These are the activations of a small neural network, seen along a few directions. Each row is one input.
Each table varies a few parts of the input and shows all the possible inputs, shuffled.
A made-up example of a description, with smaller parts first: one of 5 places around a ring, together with either a single point or one of 11 places along a line or (one of 3 separate values, together with one of 6 places along a line).
Shared parts are said once, and a part with two or three values counts as separate values.
(in the rows, 128 means zero)

A family of inputs:
R1: [107 137 127 122 117 111 129 119 122 139 112]
R2: [113 140 118 118 122 124 145 126 127 140  99]
R3: [102 123 204 181 115 245 169  97 126 185  97]
R4: [127 131 116 138 133 129 126 128 143 104 134]
R5: [148 133 113 128 135 117 112 130 128  95 149]
R6: [125 134 118 124 132 131 132 140 141 137 106]
R7: [132 129 107 129 140 127 130 142 140 128 127]
R8: [120 138 124 127 126 116 114 125 134 138 116]
R9: [149 128 110 126 136 100 107 127 120 113 152]
R10: [101 134 130 124 118 132 129 137 130 120 110]
R11: [ 95 118 251 172 117 200 186 102  94 197 103]
R12: [159 112 100  95 136  96 124 134 122 112 150]
R13: [150 127 102 121 140 117 120 147 124 116 141]
R14: [125 129 111 133 132 114 115 130 133 126 137]
R15: [148 106 111 106 127 105 107 147 127  96 165]
R16: [157 117 108  96 132  82 102 121 118 114 165]
R17: [120 141 124 137 118 131 128 124 146 118 115]
Question: Describe the family of inputs behind these rows.
Answer: either one of 2 separate values or (one of 3 separate values, together with one of 5 places along a line)
Question: What sort of input is R6?
Answer: one of 3 separate values, together with one of 5 places along a line

A family of inputs:
R18: [153 130  90  94 134  48  78 122 130  84 170]
R19: [179 117  58 101 153  91  89 145 138  94 172]
R20: [101 155  25 100 126  63  98 165 186  82  93]
R21: [167 129  83 101 146  83  79 136 139  62 179]
R22: [117 111 191 153 126 189 177 131 103 178 108]
R23: [126 118 179 173 129 207 161 110 120 174 113]
R24: [ 47 166 141 168 103 194 174 126 155 171  31]
R25: [ 94 131 202 165 111 175 151  88 106 173 114]
R26: [115 133 201 179 114 207 154 106 114 149 123]
R27: [102 117 203 141 109 171 169 102 101 181 108]
R28: [159 118  87  78 133  44 102 139 118  97 164]
R29: [175 111  76  83 152  63 104 166 125  93 162]
Question: Describe the family of inputs behind these rows.
Answer: one of 2 separate values, together with either a single point or one of 5 places around a ring
Question: The inputs of R22 and R29 match in every part but the choice among 2 separate values. If R27 is changed in the same way as R22 into R29, which row does it become?
Answer: R28

A family of inputs:
R30: [ 82 169  86  96  83 111 139 128 123 152  51]
R31: [ 32 138 201 130  94 137 190 137 117 146  78]
R32: [ 58 164 180 209  84 189 108  70 157 129 113]
R33: [173  94 100  82 140  89  94 105  95 154 174]
R34: [156 108 181 142 153 136 146  80  58 196 150]
R35: [153 121  47 107 177  69  97 163 165 122 134]
R36: [ 59 148 179 133  78 147 144 132 112 202  66]
R37: [112 128  60 129 140 155 148 126 163 153  59]
R38: [ 93 143  92  81 123  14 131 172 121  65 131]
R39: [ 96 107 152 172 134 195 156 129 151 201  74]
R40: [189  69 102  85 161 119 108 123 127 142 182]
R41: [200  73 106 110 131 133 126 150 133 108 198]
R42: [137 148  73 140 124 169 166 153 187 123  79]
R43: [127  97 148  54 112  59 140 131  91  85 177]
R44: [150 134 217 111 111 114 143 103  65 189 147]
R45: [ 59 167 111  86  99 100 178 132 142 105  62]
R46: [ 89 129 168 183 132 237 151 171 146 124  98]
R47: [ 99 165  57 121 115 129 142 110 136 172  68]
R48: [168 119 131  52 104  72  96 125  97 146 173]
R49: [179 132  57 131 150  78 109 188 177  88 145]
R50: [110 105 160 189 115 212 172 155 158 163  85]
R51: [159 134 134 120 113 109  55  64 146  73 221]
R52: [128 148  75  85 124  24  83 162 116 111 109]
R53: [190  84 116 110 154 166  96 158 114  66 192]
R54: [ 84 193  89 161  94 153 104  69 180  88 106]
R55: [137 129 218 190 125 152  97  36  98 102 173]
R56: [168  89 184 148 162 157 156 101 102 185 155]
R57: [116 155  76 144 133 200 143 168 156  81  88]
R58: [193  83 201 165 151 175 166 125 116 145 155]
R59: [174  96 208 162 168 204 143 139  94  98 161]
R60: [116 114 239 117 120  97 184 108  64 125 147]
R61: [124 177  76 147 129  57  46 106 176  50 167]
R62: [155 137  66 122 180 108  83 199 152  41 144]
R63: [141 144  46 102 160  43  89 147 131 131 133]
R64: [ 73 139 144 164 108 169 151 113 116 220  84]
Question: The inputs of R39 and R37 match in every part but one. If R36 is changed in the same way as R39 into R37, which row does it become?
Answer: R30
Question: Describe the family of inputs behind these rows.
Answer: one of 5 places around a ring, together with either a single point or one of 6 places along a line
Question: Start at R62 and move only the place on the ring of 5, one step at a time. The first step leads to R57. Which rows follow, in order?
Answer: R46, R59, R53

A family of inputs:
R65: [139 133 196 158 122 196 121  56 113 164 138]
R66: [ 67 137 155 160  93 175 170 112 164 144  74]
R67: [115 167  85 117 132 130 129 166 168  59 119]
R68: [133 112 217 161  98 178 161  96 121 144 133]
R69: [157 123 135 119 145 139 125 145 124  63 190]
R70: [ 75 164 135 156 114 194 129  74 152 161  75]
R71: [181  74 123 100 155 143 113 158 124  99 168]
R72: [ 72 137 153 148 140 138 179 149 133 188  63]
R73: [ 84 148  98  51  96  20 118 123 102 123  96]
R74: [113 167  80 152 137  80  89 138 158  68 107]
R75: [139 152  54 129 129  85  79 146 160 134 120]
R76: [138 117 160  53 103  29 120 106  68 126 173]
R77: [138 122  66 103 131 134 121 180 162  97  99]
R78: [ 66 134 136 151 108 180 158 152 128 158  77]
R79: [169 105 109 130 147  95  77 121 128 141 200]
R80: [158 135  31 106 138 106 129 141 155 130 107]
R81: [135 108 197 156 119 185 154 134  80 161 134]
R82: [139 112 213 151 148 145 176 131  86 191 120]
R83: [192  91  83 104 160 117 126 117 113 133 179]
R84: [149 121 133 154 146  91  88 117 120  76 189]
Question: The inputs of R70 and R65 match in every part but one. If R67 is changed in the same way as R70 into R65, which row does it become?
Answer: R69
Question: Describe the family of inputs behind these rows.
Answer: one of 2 separate values, together with either a single point or one of 4 places along a line or one of 5 places around a ring

A family of inputs:
R85: [165 116  48  88 156  99 108 180 158  89 131]
R86: [106 146  66 103 139  70 120 181 138  56 117]
R87: [135 108 218 158 136 225 170 130 115 108 143]
R88: [156  87 195 157 151 236 174 143 119 148 137]
R89: [158 131  71  97 125  74  79 145 147  58 162]
R90: [167 108  76  85 144  62  88 131 107 121 184]
R91: [ 54 163 164 140  76 152 179 101 127 160  54]
R92: [107 126 202 165 120 186 170 108  90 214  99]
R93: [128 114  43  94 154  85 127 196 144  92 110]
R94: [114 145  94 191 138 195 119  96 191 157  98]
R95: [178 116 101  83 144  54 115 110 101 143 168]
R96: [135 105 199 185 131 204 166 107 106 187 132]
R97: [ 75 140 139 127  95 173 184 117 121 197  47]
R98: [158 127  85  89 128  64  59 130 130  70 176]
R99: [112 116 229 174 119 200 156  95 113 148 135]
R100: [ 87 133 226 169 108 174 163  94  98 171 102]
R101: [145 141 103  83 128  52  77 116 109  88 192]
R102: [157 131 126  91 128  36 106  99  99 102 171]
R103: [ 78 126 190 142 113 169 167 125 122 212  71]
R104: [ 93 168 122 190 121 185 103  83 187 120 104]
R105: [143 149  69 108 138  76 107 166 156  55 139]
R106: [181 111  57  98 140  67  75 144 127 108 168]
R107: [180 109  44 100 142  85  97 157 154  96 154]
R108: [ 60 154 204 154  97 149 166 116 113 170  78]
Question: Describe the family of inputs behind these rows.
Answer: one of 2 separate values, together with either a single point or one of 5 places along a line or one of 6 places along a line
Question: The inputs of R99 and R96 match in every part but the choice among 2 separate values. If R98 is changed in the same way as R99 into R96, which row does it become?
Answer: R106
Question: Which other rows does R87 become when the place on the line of 5 takes its other values? List them by row number.
Answer: R91, R99, R100, R108
